Each row below holds a small network's activations on one record, seen along a few directions.
After each row come some of the record's fields: Y, C, L, N.
Not every record has every field; a missing one is left out.
Other fields move the rows too, some of them a lot.
Strong random noise was added to every row along 13 fixed directions; ignore it. To show where, here is one row again and again, with new noise each time:
[-582  524  -54  194  -39 -350  130  204  273  -45  229  203  -22  156
  264   58  160  432  225  248  136   62  -18 -158   77 -265 -302  487
  -21 -233  586  250  217  -76 -299]
[-405  182 -350    7  210 -446 -271  352  137   81  -50  107  334  394
  202 -248  264 -521   17   53 -486 -257  422   44 -124  253   72  325
 -147    3 -139  -69 -397   29 -301]
[ 226  -10  406  255  100 -176 -332  -21 -274 -125 -452  -65  -80  337
  123 -332 -334  -60  249 -138  -97  344 -129  -90 -379  -20 -253  396
 -196  251 -519 -170   68 -474  282]
[ 337 -225   82  928  340 -214  282 -119   15  182 -610  299   46  218
 -310  186 -779  609   68  -18  -74 -113 -108 -100  566 -281 -747  -95
   18   37  -55 -121   22  394 -280]
[ 164  -62 -320  163   26 -162 -296  -27   11  -22  348  413  122  -56
 -188  311   59  -83   63 -165   82   55  111   11  201 -127  151   41
 -410    5 -222 -192 -388   38  321]
[ 117 -153  -12  185   35 -321 -182   86  -73 -165 -481  153  -35  373
  -52  -17  185 -147   77   20   66 -167 -279 -559  251 -498 -304  700
  -50  -78   32 -449  120 -382  -88]
[-440  259  -25  527   47 -731  -63  333  430  -92 -129  195  664  363
  117  452 -264   45 -117   68 -331 -140  590  -85  340  -44 -144  273
 -355 -501   36 -165 -422  386 -286]
[-281   85   72 -142  248 -356    2  271  112 -443  131 -566 -144 -304
  210  167  418   54 -205  -62  -65  143   73   48  274  160  482 -728
  -64 -176 -113  114  -92  479 -124]
[ 110  -90 -442   -3  333 -155   -5  -84 -160   24  149  -12  202  -91
   -4 -118 -112 -761 -625 -397 -298 -331  453   90  119  391  242 -862
   95   77 -104  165 -371  430  -36]
[  36  -16 -549 -220  275 -735 -153  369   49 -451  -20   34  395 -100
  -39   55  286 -284 -237 -307   95  -74  256 -280  333 -206  123  -92
 -129 -264  109 -262 -453  438  128]
[-256  329 -425 -222  284 -736   44  162 -144 -335 -184 -293  353   96
  235 -329  222  177  -42 -208  340   41  -97 -126 -265   89 -433  277
  304  -81  304   98  129   64  203]
[ 313 -335 -290  305  248 -119 -373    6 -131  153   29  389  152   83
 -295  -70 -400  272  265  -88 -271   36  151  414  -34  127  -43  -69
 -236  357 -384 -262 -452  391  262]
[-321  181 -194  271  184 -288  -22  437  349   50   48  124  268    4
   52  482  487 -415   91  121 -283  -49  358   -3  424  113  230  -53
 -551 -177 -538  -27 -466   90 -298]
[ -74 -246 -203   35 -326    3 -133 -325  -47  -15  -93  152  446  257
  -70    5 -735  216 -250 -335  -82 -252  610 -198 -130  341 -210  -31
 -297   66   18  -40   15  155  258]
[-181 -269 -263 -422 -414  564  227 -406 -181 -106  317 -166 -303 -283
   21  281  491 -371 -590 -118  304 -502  -49 -525  276  100  273 -533
  123   16  395  216  639 -262  -10]

[-378  356 -630  214    5  -42  387  -26  315  459  182  245  391  -29
  -83  685  735 -422    1  111  316 -332  -36 -203  416  219 -189  335
 -254 -257 -245  195 -110 -346 -289] -> Y=y2, C=c1, L=l3, N=n1
[ 289 -152 -319 -159   84  -73 -101 -199 -332 -244   35   72 -143 -123
 -258 -241   81  542  183 -250  578  107 -473  -98  -49 -317 -271   75
  121  219  187  -53  146  -31  508] -> Y=y1, C=c2, L=l2, N=n2
[-499 -289  -65 -335 -148   77 -140  255 -104   -3 -422 -485  264  100
   45   47  730  266  266  409 -163 -309 -154  167 -244  430  110  418
  101  140 -391 -190  346 -117  -23] -> Y=y1, C=c2, L=l4, N=n2
[ 110 -156  383  498  299  129  -77 -448 -103  172 -513 -432 -589  350
 -130 -351  -36  212   20  -90 -208 -134 -630 -214   15  159 -188 -108
  292  173 -405   -9  286 -397 -323] -> Y=y1, C=c2, L=l3, N=n2
[ 431 -476 -407 -757 -540  720  -62  266 -286 -128  112  584  -27 -463
 -232  -80    9 -179  357  -23  427  176  181 -327 -132 -306  -32  171
 -466  509   39 -126  203 -367  586] -> Y=y1, C=c1, L=l3, N=n1
[-113  200  -35 -197 -157 -152 -550 -235   51   26  672  203 -212  347
  197 -357 -190 -457 -290 -262 -195  -99  309  -19 -225    3  550  135
    4  -72  403  -94 -420  -29  -74] -> Y=y2, C=c1, L=l3, N=n2
[ 235  -70  837  -66 -206  441 -221   51   62 -229  326  231 -807 -278
   65 -214 -496  466  428  150 -179  637  -42   23 -134 -552  462 -174
 -236  129  271   12   85   92    6] -> Y=y2, C=c2, L=l2, N=n1
[ 324 -223 -700 -282  189  458  -81 -375 -106  500  115  385 -588  217
 -328 -822   42  -51  347 -257   36 -268 -159  -34    4   76 -185  179
  -46  639  -94   76 -271 -215 -211] -> Y=y2, C=c1, L=l3, N=n2
[ -82   92  390 -401 -261  259  372  346 -148 -297 -241  -66  133 -308
  308 -255 -377 -258 -128   94  -28  341  295 -154 -529   25 -124 -221
  232   55  476  309  557 -141   50] -> Y=y1, C=c1, L=l2, N=n2
[-223  246  -80  152  -95 -283 -266  -20   -6  140  256  288  519  344
  164    8 -356 -405 -329   42 -374 -181  367  144 -371   81  -37  215
  174 -145  374    7 -188    8   -4] -> Y=y1, C=c2, L=l2, N=n2
[-194 -196 -216 -136  -21 -150 -325  -80  -29  100   21 -175  116  358
  -44 -234  142  461  204  219 -160 -221  -60  551 -334  327  -48  457
  300  165   63 -262  -63  242   52] -> Y=y1, C=c1, L=l1, N=n2
[ -18  286  430  316  124 -324  -62  161   82 -176   53   75 -266   46
  171   40 -177   84  -32   52   25  228 -261  -84  187 -526 -134   85
  194 -305  341   20   76    3 -219] -> Y=y2, C=c1, L=l3, N=n2
[-338  186 -339 -497  -33 -209  296  385   67 -133 -104 -268  424 -157
  166   48  522   91  126  184  265   -6   99   62 -152  174 -185  288
  216 -129  189   62  191   74   11] -> Y=y2, L=l1, N=n2
[-246   41  119 -188 -125  575  351 -238   65   -3  209 -188 -622 -290
   66 -119  515  -97 -307  -22  102 -202 -289 -421  371  -72  215 -617
  151  -69  393  525  553 -198 -417] -> Y=y2, C=c1, L=l4, N=n1
[ 191 -143   39  -68  -71  167  196 -149 -219  -81 -505  -10   29   -7
  -21 -207 -118 -211 -124 -249  228  -34  -46 -554   77  -99 -392   60
 -117   83 -113  125  357 -300  173] -> Y=y2, C=c1, L=l3, N=n1
[  91  -67  148 -175 -270   78    9  182  241 -109  263  194 -172 -199
   -6  211   77    9  165   72   -2  233   84  -58  249 -397  335   49
 -266 -159  143 -165 -143  169  -69] -> Y=y2, C=c2, L=l5, N=n1
[   9  230  673  378  -62 -139  -61 -690  211 -227  106 -570 -345  114
   32  423  -97  337 -150 -435  433  381 -133 -197  357    9  160 -350
 -585 -353 -652  193 -124 -231  275] -> Y=y1, C=c1, L=l2, N=n1
[-100 -223 -260 -268  -82  174  278  205  102 -156 -170    5  164 -232
  -16   22    4 -174 -297  -75  -90 -338  366 -242  224  128   47 -555
  -21  -29  227  136   95  347 -221] -> Y=y2, C=c1, L=l2, N=n1
[ 217  169  -37  107  348 -305 -167 -217    7  -30   87   30 -521  209
   27 -407  -75   98   58 -225   97   14 -314 -119  183 -285   -4   20
  185   -6  150   11 -191   14 -205] -> Y=y2, C=c1, L=l1, N=n2
[-338  153  122 -260  292 -351   67  673    4 -296  -15 -515  268 -458
  267  131  591  228  227  447 -105  379 -121  692 -264  225  224 -186
  375  -82  -31    3  -28  503  155] -> Y=y1, C=c1, L=l3, N=n1
[-381   89  150  259  -25  -33  292  168  452   51 -394   -7   61  270
   25  -41 -359  674  209  102 -228  -51  479 -246  380   33 -285  124
 -441 -172  -18  220  -12  327 -529] -> Y=y2, C=c1, L=l1, N=n2
[ -71 -235 -190 -439 -210  103 -158  198 -140  -52  310   61  125 -125
   -2  -75   70 -186 -149  152 -179 -126  145  354 -227  106  322 -124
  242   27  443 -129  -56  335  145] -> Y=y2, C=c1, L=l3, N=n1
[-354  -24  346   27  -56 -122 -556 -197  131   80  -79 -421 -278  542
  187 -211  234  283  180  203 -284  -96 -251  105 -262  216  291  517
 -108   54 -378 -329    6 -314 -142] -> Y=y1, C=c1, L=l4, N=n1
[-489  526   94 -245  -48 -187  342  689  164   28  -60  218   49  150
  484 -438  153 -357  224  395 -159  136  280  -11 -262 -286 -289  543
  183 -113  599  327  230 -159 -580] -> Y=y2, C=c1, L=l1, N=n2
[ -26  164  214 -179    3   56   43   94 -193  -81   94 -140 -228   -9
  288 -292  -93 -342 -166   56  -44   80  -46  110 -222  -31   57 -265
  300  108  293  243  294 -103  -57] -> Y=y2, C=c1, L=l5, N=n2
[ -13  247   81 -319  324 -106 -274 -256 -247 -140  -18 -761 -304  100
  299 -519  398 -200   89 -432  130  273 -237   92 -553  675  218 -177
  -45  300 -789  192  -70 -489  311] -> Y=y2, L=l3, N=n2
[ 383 -296   86  644  476  364   -7   60 -213  467  -81  255 -154 -101
 -295  185  134 -500  -20  328 -461 -183 -437  506  188   50   11 -414
  385  230 -390 -124  -75    5 -217] -> Y=y2, C=c1, L=l3, N=n2
[ 140  -72    6  442  229 -145  233  157   -2  -50  -36   55  334 -257
 -183  330  -79  192 -124  134  -68   62  -59  198  170   -4  -99 -394
  105 -142 -122   12 -107  412  167] -> Y=y1, C=c2, L=l1, N=n1
[ 125  -57  586  428  -38  282  451 -160  -90  -59 -484 -220 -109  -53
    6  130 -438  169 -169  -90  131  135  -63 -261  273  -71 -401 -467
  -24  -59 -168  366  393 -120 -143] -> Y=y1, C=c1, L=l3, N=n2
[-233 -364  286 -256 -405  308 -380  -35  -21 -111   93  -39   69   82
    1 -173 -334  661  160  159 -256   13  344  344 -342  155  263   54
 -122   95  125  -72   47  385  246] -> Y=y2, C=c1, L=l2, N=n1
[-251   19   64 -235  270  -21 -230  673  152   25   11   94 -353   38
  103 -715  102  441  642  448 -540  208  193  331 -141  -64  187   13
   -9  318  200   47 -201  490 -556] -> Y=y2, L=l3, N=n2
[-195  194  333  160 -139 -284   29  308   98 -177 -321   40  377  205
  298  -58 -407 -108 -104   83 -319  122  398 -174 -196 -140 -157  324
   -4 -269  167   -8   49   51 -179] -> Y=y1, C=c2, L=l1, N=n1
[ -34  188  145   68 -256 -533   46  210  400 -308   46  258  622   63
  -56  267 -570  265 -111 -186  -62  286  682  -88  238 -361   39  191
 -408 -578  237 -124 -594  583  244] -> Y=y1, C=c2, L=l5, N=n1
[-132  385  241 -306   -3 -308  -32   95 -191 -367  -68 -555  322  -99
  402 -257 -412   17  -33 -298  141  540  228   56 -740  455 -112 -167
  -21   46 -168  333  220 -113  459] -> Y=y2, C=c2, L=l3, N=n2
[-180 -341 -397 -330 -346 -101  -91 -248   81  -87  121   46  363  140
 -122  190 -333  175 -467 -146    9 -563  370 -171   16  169   63  -23
  187 -204  610 -302   78  406   25] -> Y=y2, C=c1, L=l2, N=n2
[ 364  -49   -4  296   78  240  257   32  175  220 -187  417 -178 -250
 -302   22 -284  257  380  -51   99  243   -1 -189  326 -284 -196   37
 -364  137 -285  -48 -170  -34 -128] -> Y=y1, C=c2, L=l4, N=n1

Here are new rows. What are their fields?
[ -34 -269  266 -196   70  270 -115 -197  -57 -142   48 -521 -875  -32
  117 -199  358  -25 -208   21 -138 -182 -437 -215  239   25  542 -543
  262   89   16  -22  342    3 -465] -> Y=y2, C=c1, L=l1, N=n2
[ 202   49 -153   35  115 -124  164 -240  -28 -132  100 -139 -138 -200
  -50  207  -51  235 -151 -304  412   90 -259  -83  315  -43  -32 -427
   67  -87  -19   95   36  200  148] -> Y=y2, C=c1, L=l5, N=n2
[-139 -274  132 -551 -506   40  -77 -242 -299 -450 -463 -674  498  -64
  123  207  108  -91 -409 -128  281  -85   -9 -435 -469  447   20  158
  151 -117 -136 -291  666 -475  544] -> Y=y1, C=c1, L=l4, N=n2
[-251 -495  140 -249 -458 -127 -444  173  136 -212   36 -130   63  123
 -185  343   88  793  175  383 -181 -210    4  120  137 -239  369  440
  -31 -225  385 -729   71  385   24] -> Y=y2, C=c2, L=l4, N=n2
[ -20  454 -652 -409  263 -468  200 -224 -114 -157  129 -141  -96   55
   98 -430  584 -164 -227 -279  682 -207 -495 -475  -37 -214 -342  388
  628 -201  694  146  245 -301  -38] -> Y=y2, L=l1, N=n2
[ 104  109 -126  263  577 -289   82  147 -487  -17   56  -40  283 -240
   60 -216 -161  392   10  189   30  155 -422  930 -487  117 -458 -339
  756  231  270  249   97  440  480] -> Y=y1, C=c1, L=l2, N=n1
[ 172   73 -436  517  115  191  272 -372 -144  554   57  455  616  -57
 -326  506 -245   84  139 -132  185  -88    9  334 -109  448 -603  -14
 -209  224 -553  252 -101 -122  364] -> Y=y2, C=c2, L=l2, N=n2
[-550  787 -646 -334   55 -271  221 -185   27  293  458 -131  402   54
  423 -446  -42   19  -84 -270  266   65  361  332 -861  883 -324   60
  299  145  246  708   49  -73  173] -> Y=y1, C=c1, L=l1, N=n1
[ -42   79 -195   29  128  411  359  192  -26  316  -57  421 -120 -141
  -95 -169  292 -321  115  274  -81  -95   47  -41   34 -158 -193    5
   31  154  152  350  111 -183 -285] -> Y=y1, C=c1, L=l2, N=n1
[ -58   65   60  -59  103   56 -154  218   67   30  155  -73  -99  -91
   75  200  650 -340  205  187  -85  132 -135  205   29   75  379  140
 -161    1 -472  -85 -132 -251   72] -> Y=y2, C=c1, L=l1, N=n2
[-153  145  149  -93  -55  226  161  -94  -11   17  240 -311 -336 -302
  155  264  317   94    9   71  270  137 -326   90   24  216  185 -293
  117   70  -70  271  314 -135  -36] -> Y=y2, C=c1, L=l3, N=n2
[-156  323  674  228 -149  260  414  327 -122 -209  117 -190   78 -479
  285  476  -98   -2  -54  343  194  567  -72  299 -150  -66  -49 -406
   92 -125   51  473  494 -135  200] -> Y=y1, C=c1, L=l3, N=n2
[  91 -686  181 -429 -416  234  -56 -242 -115 -359 -430 -246 -213  112
 -114 -223 -205  339 -315  -70  -14 -418   71 -462  258 -263   40   40
  100  -22  530 -336  356  239   18] -> Y=y1, C=c1, L=l3, N=n1
[ -75   20 -367 -431   -8 -110  -28  357   98 -108  131 -103  316 -235
   47   94  418 -682 -197 -113 -155  -50  404  -58  -93  253  440 -182
 -235 -157 -198  -65 -286   83   12] -> Y=y2, C=c2, L=l1, N=n1
[-170   95  123  363 -114 -288   -2   98  487  -42  152  316  282   48
 -134  486  -72  351   59  125  -79   42  173 -115  434 -259   92  297
 -302 -488  233 -212 -270  220 -171] -> Y=y2, C=c1, L=l4, N=n2
[ 397   65  309  607  583   34   90  136  -79  304  -25  153 -403 -160
 -123  -29 -196  -65  157  192 -354  323 -293  560  198 -172   19 -427
  294  128 -295   16 -345  280 -281] -> Y=y1, C=c1, L=l3, N=n2
[ 102  -42  150 -452 -175  190   91  479 -201 -219  -67  -19  257 -372
  148   58  125 -467   85  138  -25  305  307  172 -325   81  136 -114
 -162   84 -218   93  119 -161  308] -> Y=y2, L=l1, N=n2
[-253  -57 -117 -446 -239  131  -91  351 -136 -110  166  123  216  -27
  264 -164  -71 -743 -359  163 -308 -266  460  -78 -263   67  221 -124
  151   37  492   77  231  -19  -72] -> Y=y2, C=c1, L=l3, N=n2
